Each row has a name. Each piece below is followed by the name of the row it came from, unless a question asks for something else. Each question is about the rows just above it.

q982: [-8 32 38 12]
q966: [-8 33 38 12]
q925: [   5  -86 -114   31]
find: [32 38 12]	q982
After [-8 33 38], its row goes on with	[12]
[-8 32] is in which row?	q982

q505: [-18  39 -26  38  -8 -30  26  93 -11  55  72  31 -26 -19 -10  -9 -24  -2
  73 112 -15  90 -26  78 -52 103 -68  35  11  -7  41]
q323: [-37  -1  -1  93 -50  39  25 -32  20  43 -44 -43  52   2 -38  30  32 -41
  24 -18  91 -44  12 -54  68  33 -46  -1  45  61  73]
q136: [ 61  42  36 -37  76   4  17  72  23   7  82  78 -18  36  62   5   0  64
  27  60 -39  81  27  88 -26  15  71  35  -3 -14 -18]
q922: [-36  -1  -1  92 -49  39  25 -33  20  42 -45 -43  53   2 -37  31  33 -40
  23 -19  91 -45  30  87 -22   8  81  38  -2 -15 -24]
q684: [-17  38 -27  37  -8 -31  25  92 -12  54  71  30 -25 -20  -9  -9 -23  -2
  72 111 -16  89 -26  77 -52 103 -68  36  11  -7  39]
q819: [ 61  -1  69  13  45  78  18 -61  52 -12 -44   1  85  60  53  62  80  46
 -37 -77  68 -59  69 -48 107 -60 106  10  39  57   5]
q29: [ 64  41  37 -40  78   3  17  71  22   5  81  78 -16  37  65   6   2  67
  24  59 -41  81  27  88 -25  13  74  36  -3 -15 -20]
q6: [-36  -1  70  13 -49  39  25 -33  20  42 -45 -43  53   2 -37  31  33 -40
  23 -19  91 -45  12 -54  69  33 -45  -1  45  61  72]
find: [ 91 -44  12 -54  68  33]	q323
The rest of the row after [69 13]:	[ 45  78  18 -61  52 -12 -44   1  85  60  53  62  80  46 -37 -77  68 -59
  69 -48 107 -60 106  10  39  57   5]

q786: [ 36  74  27  15   6  54  67  29  38  35  76  92 -20  63  84  28  41  39
  44  47  66  22  82]
q493: [ 73  45  48 -19  63  77  29  94  18  32  80 101 -20  62  85  99  87 -77
  91  82  82  17  46]
q689: [ 36  74  27  15 -57  54 -29  29  38  36  76  92 -20  63  84  28  41  39
  44  47  66  22  82]
find: [82 82 17]	q493
find: [ 36  74  27  15   6  54  67  29  38  35  76  92 -20  63  84  28  41  39
  44  47  66  22  82]	q786
The rest of the row after [35 76 92]:	[-20  63  84  28  41  39  44  47  66  22  82]
After [35 76], its row goes on with	[ 92 -20  63  84  28  41  39  44  47  66  22  82]

q853: [-47 -39   8  31   0  27 -41   2   9  47  48  37   1  34  -4]
q352: [ 15   2  22  55  -8  47   0  20  66  20  18  48 -24  57 -28]
q107: [ 10 -48  52  31   0  26 -41   8  68  36  66  61 -44  69 -27]
q662: [-72 -48   3 -37  22 -16 -42 -19 -57  31  51  -7  24 -18  31]
q553: [-85 -65   9   8  11  10 -67   9  68  36  56  26   0   9   5]
q677: [ 13  13 -48  45 -35   2  47 -41   9  48  27  -3  32  -9   1]
q432: [ -7 -11  -2  52 -15  31 -17  12  25  33  22  36   3  40 -13]
find: [47 48 37  1 34 -4]	q853
After [ 8 68 36], its row goes on with	[ 66  61 -44  69 -27]
After [ 31   0  27 -41], its row goes on with	[ 2  9 47 48 37  1 34 -4]
[ 27 -41   2   9  47  48] is in which row?	q853
find: [ 13 -48]	q677

q750: [ 19  80  39  22  15 -50 -94  29   9 -49 -16  74 108  -8   2 -44  52  51
  34 -27  26]
q862: [ -6  40   8 -45 -30 -74 -71  56  -5 -49 -16  62  87  22  33 -96  38  36
 -25 -28  26]
q185: [ -6  40   8 -45 -30 -74 -71  56  -5 -49 -16  62 108  -8   2 -96  52  51
  34 -26  26]
After [  9 -49], its row goes on with	[-16  74 108  -8   2 -44  52  51  34 -27  26]
The row with [ -6  40   8 -45 -30 -74 -71  56  -5 -49 -16  62 108  -8   2 -96  52  51
  34 -26  26] is	q185
Go on from [-96  38  36] to the end of its row.	[-25 -28  26]
Go on from [ 52  51  34 -27] to the end of its row.	[26]
find: [-28  26]	q862
find: [ -6  40   8 -45 -30 -74 -71  56  -5 -49 -16  62  87  22  33 -96  38  36
 -25 -28  26]	q862

q728: [-26  51   0 -10  32 -15 -12]
q311: [-23  64  28  18  22  12  -2]
q121: [ 14  73  16  -1  50 -21 -18]
q901: [-19  86  27   9  16  39   2]
q338: [ 14  72  15   5 -10   5  -7]
q2: [  6 -68 -28 -29 -10 -52 -22]
q606: [-17 -84  23  25 -57   2  -3]
q555: [ -3 109  -7 -20  60  -3  -6]
q412: [ -4 -87  24  28 -62  12   4]
Go on from [14 73] to the end of its row.	[ 16  -1  50 -21 -18]
Which row holds [ 51   0 -10  32 -15 -12]?	q728

